A small network was trained on invented records. Each row is its activation on one of them, seen along a few directions.
Here are examples, each followed by its value of one field, Gikob.
The largest differences between rows may come from other fields.
Strong random noise was added to every row along 5 fixed directions; ignore it. To show where, here is one row again and again, with new noise each time:
| -576 |  179 | -144 | -461 |  325 | -144 |  476 |   21 | -268 |  691 |   70 |  398 | -628 | -438 |  -22 |  153 |  -96 |  380 |
|  167 |   25 | -188 |   52 |  -56 |  -47 |   38 |  -44 |  -95 |   69 |  -99 |    0 |  112 | -149 | -161 |   57 |  -78 |  116 |
| -102 |   -1 |   40 |   96 |   40 |  415 |  -12 |  -24 | -131 | -294 |   97 |  -60 | -260 |   -9 |   69 |  -90 |  241 | -492 |
|   -2 |   82 |   64 |  -59 |  -54 |  200 | -172 | -126 | -134 | -240 |   14 |   30 |  -21 |   21 |  104 |   44 |  179 | -157 |
|  305 |    3 | -117 |  222 | -215 |  686 |  397 |  401 | -346 |  -42 | -119 | -464 |  -60 |  189 |  -20 | -336 |  138 |  141 |
|   25 |   39 | -144 |    1 |   -8 | -165 | -116 | -220 |  -36 |    9 | -106 |  169 |  103 | -282 | -149 |  197 |  -47 |  -18 |
|  533 | -264 | -422 |  536 |  183 |  137 |  394 |  368 |   88 |  -30 |  383 | -494 | -173 |  231 | -384 | -509 | -249 | -559 |

| -292 |  -84 |  -75 |    0 |  168 |  190 |  187 |    4 |   27 |    1 |  270 |  -48 | -389 |  -30 |   62 | -192 |   41 | -477 |
p7
| -167 |   90 |   87 | -105 |  119 |   69 |  -28 |  -57 |   81 |  -58 |  144 |  126 | -258 |  -13 |  181 |   18 |  136 | -323 |
p8
|  -84 |  157 |  130 |  -80 |  -48 |  326 | -189 |  -28 | -105 | -157 |  -41 |   33 |  -76 |  121 |  242 |  114 |  186 |  -77 |
p2
|   21 |   14 |   53 | -176 |  220 |  -13 |   56 |  106 |  141 |  105 |  450 |  -64 | -134 |  446 |  199 | -208 | -103 |   64 |
p5
|  450 | -144 | -385 |  266 |  -12 | -772 | -215 | -336 |  278 |   86 |  -42 |  -17 |  556 | -218 | -439 |  185 | -396 |  -92 |
p6
|  254 |   68 |  -53 | -220 | -125 | -305 | -279 | -130 |   61 |  -72 |  242 |  -23 |  272 |  222 |   59 | -131 | -178 |  268 |
p7
|  274 |  163 |  -43 | -346 |   74 |  -57 |  362 |  380 | -328 |  454 |  321 | -250 | -100 |  541 |  210 | -359 | -170 |  806 |
p3
| -197 |  -84 |  166 |  250 |    6 |   75 |  -37 | -156 |   67 | -236 | -209 |  148 |  -56 | -223 | -136 |  204 |  195 | -523 |
p4
|  187 | -147 | -557 |  104 |  -64 | -171 | -237 |  179 |  274 |  198 |  140 | -200 |  -17 |   50 | -252 | -403 | -369 |  215 |
p1
| -560 |  121 | -171 | -330 |  145 | -364 |  164 | -200 |   86 |  632 | -136 |  568 | -170 | -561 | -104 |  420 | -250 |  450 |
p5
|  525 | -244 |  110 |  228 |  110 | -299 |   95 |   28 |  128 |  -82 |  129 | -209 |  325 |  396 |  -59 |  -65 | -143 | -109 |
p4
|  -81 |    2 |   77 |   63 |  151 |  480 |  296 |  367 | -225 | -105 |  380 | -279 | -521 |  362 |  209 | -333 |   90 | -257 |
p2
| -474 |  103 |   64 | -406 |  160 | -218 | -108 | -215 |  -70 |   85 |  114 |  333 | -329 |  -19 |  120 |  133 |    8 | -124 |
p6
| -111 |  -13 |  110 |  221 |  -48 |  321 |  299 |   15 | -204 |   12 | -304 |  -72 |  -12 | -215 |  -60 |   46 |  235 | -214 |
p8
|  114 | -166 | -278 |  270 |   78 | -520 | -667 | -501 |  431 | -340 |   36 |  128 |  320 | -374 | -314 |  308 | -153 | -739 |
p3
| -819 |  104 |  240 | -206 |  -51 |  405 |  -55 | -159 | -143 |    9 | -277 |  350 | -313 | -369 |  178 |  309 |  339 |  -71 |
p5
| -500 |   42 |  111 | -134 |  230 | -356 |  100 | -269 |  103 |  308 |   40 |  407 | -252 | -515 |  -89 |  372 | -115 | -112 |
p4
|  668 | -213 | -604 |  360 |   20 | -466 |  238 |  389 |  223 |  441 |  303 | -454 |  218 |  348 | -554 | -406 | -638 |  177 |
p6
|  -74 |   83 |  234 | -125 |  -98 |   86 | -261 | -129 | -259 | -146 | -285 |  153 |   94 |  -38 |  226 |  230 |  259 |  267 |
p2
|  311 |   36 |  -98 | -315 |  380 | -748 |   61 |  196 |  232 |  250 |  844 |    0 | -213 |  605 |   53 | -367 | -466 |   95 |
p8
|  -23 | -130 | -374 |  158 | -177 |  461 | -127 |  245 |  114 | -175 |    3 | -364 | -186 |   -6 |  -85 | -337 |   10 | -261 |
p1
|  323 | -157 | -326 |  301 |  -20 | -541 | -393 | -202 |  379 | -158 |  237 |   35 |  255 |   33 | -440 | -102 | -315 | -399 |
p7
|   88 |  271 |  252 | -643 | -102 | -231 | -419 | -124 | -251 |   80 |  117 |  212 |  267 |  460 |  544 |  113 |    1 |  882 |
p3
| -381 |  189 |   22 | -275 | -289 |  127 | -534 | -252 |  -78 | -173 | -367 |  266 |  220 | -287 |  117 |  134 |  200 |  234 |
p1

Here are new rows. What is Gikob for each?
| -136 |  -13 |  213 | -101 | -111 |  -51 | -442 | -390 |  -78 | -327 |   -7 |  230 |  164 |  -56 |  159 |  110 |  166 | -258 |
p7
| -241 |  119 | -112 | -338 |   16 | -229 |   22 |   25 |  -25 |  239 |  221 |  139 | -281 |  -50 |   68 |  -95 |  -72 |  267 |
p7
|  -95 |  -49 |  -11 |  208 |  110 |  305 | -165 |  -50 |    7 | -214 |  204 |  -23 | -277 |  -73 |  -13 | -162 |  134 | -675 |
p3
|  480 | -246 | -258 |  600 | -211 |  491 |  565 |  439 | -105 |   49 | -234 | -512 |  269 |   43 | -218 | -314 |  -69 |  240 |
p5
|  435 | -146 | -103 |  413 |   98 | -110 | -190 |   58 |  152 | -382 |  215 | -271 |  156 |  224 | -150 | -101 |  -29 | -511 |
p2
|  349 |    3 |   35 |   54 | -287 |  180 | -185 |  -42 | -103 | -244 |   50 | -188 |  267 |  183 |   60 | -109 |   80 |  -13 |
p7
|  179 |   15 |  202 |   32 | -217 |  -98 |  197 | -157 | -263 |    6 | -535 |  123 |  451 | -150 | -119 |  410 |   97 |  490 |
p4
| -266 |  -12 |   84 |  -21 |   47 |  179 |  118 |  -18 |  -58 |   53 |  -85 |  103 |  -35 | -151 |   10 |   -2 |   97 |  -28 |
p5
